These are the activations of a small neural network, seen along a few directions. Each row is one input.
Each table varies a few parts of the input and shows all the possible inputs, shuffled.
A made-up example of a description, with smaller parts first: one of 6 places along a line, together with either a single point or one of 9 places around a ring or (one of 2 separate values, together with one of 5 places around a ring).
Shared parts are said once, and a part with two or three values counts as separate values.
In the rows, 128 means zero.

Rows:
r1: [ 73 195  87 110 117  82 144  68 167 139 137]
r2: [143 138 126  83 175 122 134 143 147 134 140]
r3: [128 131 250 184 108 216 144  61 116 127 185]
r4: [ 55 167  88 159  79  77 127  95 183 132 119]
r5: [121 170  86  96 119  97 153 105 161 140 122]
r6: [130 134  95  83 134  99 161 139 133 152 115]
r7: [158 137 124 134 159 127 101 169 134 109 165]
r8: [125  94 239 195  49 178 141  57 111 137 162]
r9: [172 114 132 140 185 139 102 184 101 113 133]
r10: [142  83  75  76 167 148 159 163  52 128  82]
r11: [101 142  94 143  86  83 133 119 169 116  97]
r12: [156  81 121 122 191 181 101 211  69  93 127]
r13: [139  93 106 128 123 102 134 160 104 125  55]
r14: [162  78 101  79 209 164 134 163  72 119 112]
r15: [114 108 100 132  97  92 141 160 144 144  95]
r16: [152  58 111 128 132 156  90 207  67 102  92]
r17: [142 107 120 141  95 103  96 183 141 131 136]
r18: [105 200 120 155 140 104  75 103 171 101 189]
r19: [149  95 134 141 123 120  93 197 107 112  91]
r20: [140 174 123 143 146 121  92 141 163  93 172]
r21: [129 145 109 151  87  91  89 142 163 107 141]
r22: [136 123 111  83 156 119 157 155  95 139  74]
r23: [168 121 122  91 198 132 130 147 108 131 109]
r24: [139  55  91 116 129 140 133 185  79 126  59]
r25: [111 124 210 131  79 175 203  25 112 173 148]
r26: [ 97 201 103 110 155 103 113  71 179 140 172]
r27: [134 175 113  94 161 119 124 107 172 125 151]
r28: [ 87 169 112 169  75  82  77 116 181 125 160]
r29: [132 126 227 136 126 200 175  16 116 159 175]
r30: [100  98 208 187  42 168 185  45 122 169 128]
What is each input in this table made of? -> one of 5 places around a ring, together with either a single point or one of 5 places along a line
The inputs of r17 and r15 match in every part but the place on the ring of 5. If r28 is changed in the same way as r17 into r15, which row does it become? -> r4
List by row number the other rows that have the place on the ring of 5 in common with r12. -> r3, r7, r9, r18, r20
Change only the place on the ring of 5 in r14. List by row number the other rows that result. -> r10, r12, r16, r24

Rows:
r31: [170  98 122 112 200 159 111 181 105 122 117]
r32: [147 129 215 146 165 189 126  88  80 146 172]
r33: [151 169 140 136 137 154  98 118 151 113 192]
r34: [132  69 168 133  95 155 155 133  90 139 102]
r35: [101 183 133 145  87 106 118  96 188 133 166]
r36: [144 158  63  88 196 105  94 190 120  89 141]
r37: [168 117 183 143 155 186 115 140  97 121 148]
r38: [179 101 106 102 202 148 117 196  96 126 114]
r39: [159 103  91  86 214 151 117 217  88 118 108]
r40: [155 163 122 133 173 124  94 146 151 106 176]
r41: [138 151 101 115 179 119  86 168 140  93 159]
r42: [122  75 195 149 101 177 173  85  96 131 112]
r43: [138  59 134 126  95 135 156 147  76 124  98]
r44: [174 108 173 122 169 170 109 149 104 130 139]
r45: [ 91 169 129 135  93  89  95 110 182 131 153]
r46: [ 89 120 124 155  58 108 138  91 130 129  92]
r47: [ 71 188 160 144  96 121 147  54 185 161 201]
r48: [154 165 149 138 154 158  99  80 166 134 194]
r49: [153  84 178 127  93 162 177 107  92 133  99]
r50: [ 73 126 151 170  64 137 159  53 143 135 113]
r51: [121 170  65 101 136  61 103 147 178 125 112]
r52: [121 127  38  92 105  70 146 150 122 140  36]
r53: [136  60  77  85 135 125 152 197  82 137  54]
r54: [136 161 138 120 143 145  88 135 143  98 187]
r55: [168 110 152 136 179 164 109 173  97 120 136]
r56: [118 125 104 140  73  81 160 110 130 132  84]
r57: [158 116 192 156 167 193 118 105  97 120 155]
r58: [141  58  98 107 124 128 154 187  86 142  70]
r59: [144 155  80 106 181 114  96 179 127  81 157]
r60: [103 165  50  96 140  50  89 164 160 122  97]
r61: [ 95 144 143 164  57 117 175  90 141 144 103]
r62: [112  87 216 142  98 175 181  65  77 143 127]
r63: [121 117  59 114  97  75 142 135 131 138  50]
r64: [ 82 179 144 156  99 118 132  74 194 140 185]
r65: [ 96 165  89 130 130  65 103 147 187 130 127]
r66: [ 80 139 168 153  72 139 192  24 142 152 133]
r67: [136  55 115 120 120 138 147 169  95 140  77]
r68: [125 171 166 132 140 164 100  67 136 136 217]
r69: [ 97 106  80 141  86  80 130 129 133 138  64]
r70: [121 177 106 125 111  67 118 124 180 128 150]
The inputs of r51 and r70 match in every part but one. If r58 is changed in the same way as r51 into r70, which row does it become? -> r43
The inputs of r52 and r46 match in every part but one. If r36 is changed in the same way as r52 into r46, which row does it become? -> r54
What is each input in this table made of? -> one of 5 places around a ring, together with one of 8 places along a line

Rows:
r71: [149  96 106 107 162 133 113 184 111 121 131]
r72: [128 104 149 148 106 139 131 122 111 146 115]
r73: [ 99 215  71 122 113  55  92 122 218 126 167]
r74: [149 107  72  94 170 117 128 194  79 121  75]
r75: [144 112 167 140 130 146 120 117 129 136 135]
r76: [128 128 173 148 113 161 130  76 125 121 161]
r77: [140  87 107  84 146 127 126 174 110 118  86]
r78: [148 117  75 113 193 135 112 203  79 119 107]
r79: [105 142 182 144  89 154 178  50 141 160 149]
r80: [139 118 139 150 137 140 122 164 103 111 127]
r81: [ 95 200  56 118  99  46 109 119 218 137 146]
r82: [115 150 208 146 119 153 151  36 134 134 162]
r83: [116 110 156 139  96 155 146  71 130 124 136]
r84: [137 107 131 139 118 130 134 158 104 117  96]
What is each input in this table made of? -> one of 2 separate values, together with either a single point or one of 6 places along a line
The inputs of r71 and r77 match in every part but the choice among 2 separate values. If r82 is changed in the same way as r71 into r77, which row does it become? -> r79
Change only the choice among 2 separate values in r72. List by row number the other rows that result. -> r75

Rows:
r85: [128 105 116  98 122 112 155 154 131 139 116]
r86: [168  96  66 102 192 133  79 221  81 111 104]
r87: [151 103  37  69 191 107 106 205  91 114  81]
r88: [ 70 156 166 162  75 154 143  65 169 141 201]
r89: [147 131 167 143 108 129 135  95 122 102 124]
r90: [148 109 113 135 173 119  96 193 103 124  96]
r91: [122 155 167 157 106 142 159  51 154 146 141]
r92: [139 115  92 114 160 111  97 197 120 126  82]
r93: [104 171 143 148  98 112 162  63 166 138 146]
r94: [ 88 150 191 166  92 184 128  44 154 154 191]
r95: [173 119 154 112 124 122 123 157 120 122 129]
r96: [100 126 124 130  96 111 154  92 124 118 125]
What is each input in this table made of? -> one of 2 separate values, together with one of 6 places along a line
Change only the choice among 2 separate values in r85. List by row number the other rows that result. -> r95
Change only the choice among 2 separate values in r93. List by row number the other rows that result. -> r91

Rows:
r97: [161  68 133 124 167 156 106 211  80 130 116]
r98: [ 78 168 171 151  95 139 164  36 143 152 143]
r99: [ 79 130 144 178  33 131 155  27 136 137 122]
r100: [153  84 213 170 129 174 145 129 109 130 155]
r101: [ 85 164 167 187  91 155 123  64 149 123 184]
r102: [126 128  28  76 117  73 152 178 118 114  73]
r103: [132  69 133 113 145 153 113 198  69 121  74]
r104: [163  83 122 100 189 166 128 192  67 143 119]
r105: [109 175 115 155 118  74  84 141 222 142 167]
r106: [118  76 203 144 104 162 157 103  77 121 126]
r107: [150 146  50 116 194  86 113 193 137 123 119]
r108: [131 121  49 127 101  67 123 207 133 104  56]
r109: [152 166  54  77 202 110  95 184 128 104 138]
r110: [109 183 185 178 117 154 150  67 168 157 173]
r111: [ 89 178  84 111 142  95 109 110 203 134 171]
r112: [170 116 206 115 159 207 145  99  98 128 178]
r113: [126 131  45 112 161  92  99 211 147 105 125]
r114: [146  77 128  89 171 149 139 171  64 138  71]
r115: [ 84 187 101  97 116  69 132 104 185 147 134]
r116: [189 106 215 155 140 188 125 119 106 111 172]
r117: [124 138  69 128 146  77 103 212 137  98  71]
r118: [126  59 163 118  92 170 194  57  80 133  94]
r119: [126 179 177 172 105 164 103  52 152 111 200]
r120: [146 198 197 165 134 161 126  53 165 150 190]
r121: [ 91 168  81  94  74  53 147  94 174 159 124]
r122: [146  40 105 113  97 140 140 190  68 129  64]
r123: [193 105 133  87 202 181 110 182  73 127 125]
r124: [ 91 173 114 153  94  63  98 131 202 137 126]
r125: [121 195 101 102 165  91  82  92 193 131 181]
r126: [ 70 152 164 185  77 135 136  38 131 126 140]
r127: [116 145  44  80 163  82 133 183 120 110  89]
r128: [ 80 145  72 133  51  62 118 103 185 126 116]
r129: [ 87 144 149 141  53 134 185  24 148 162 126]
r130: [126 188 108 123 134  83  61 111 195 110 185]
r131: [173 162  79 126 185  91  70 205 140  90 125]
r132: [152  53 103  84 126 142 163 165  69 146  55]
r133: [121  78 182 128 138 172 172  67  74 127 113]
r134: [137  53 186 158  61 163 177 101 100 133  97]
r135: [207  92 148 135 187 166  81 206  82 119 120]
r136: [139  99 200 124 144 189 168 109  92 134 165]
What is each input in this table made of? -> one of 2 separate values, together with one of 4 places along a line, together with one of 5 places around a ring
The inputs of r115 and r125 match in every part but the place on the line of 4. If r126 is changed in the same way as r115 into r125, which row does it become? -> r119
Change only the place on the line of 4 in r112. List by row number the other rows that result. -> r118, r133, r136
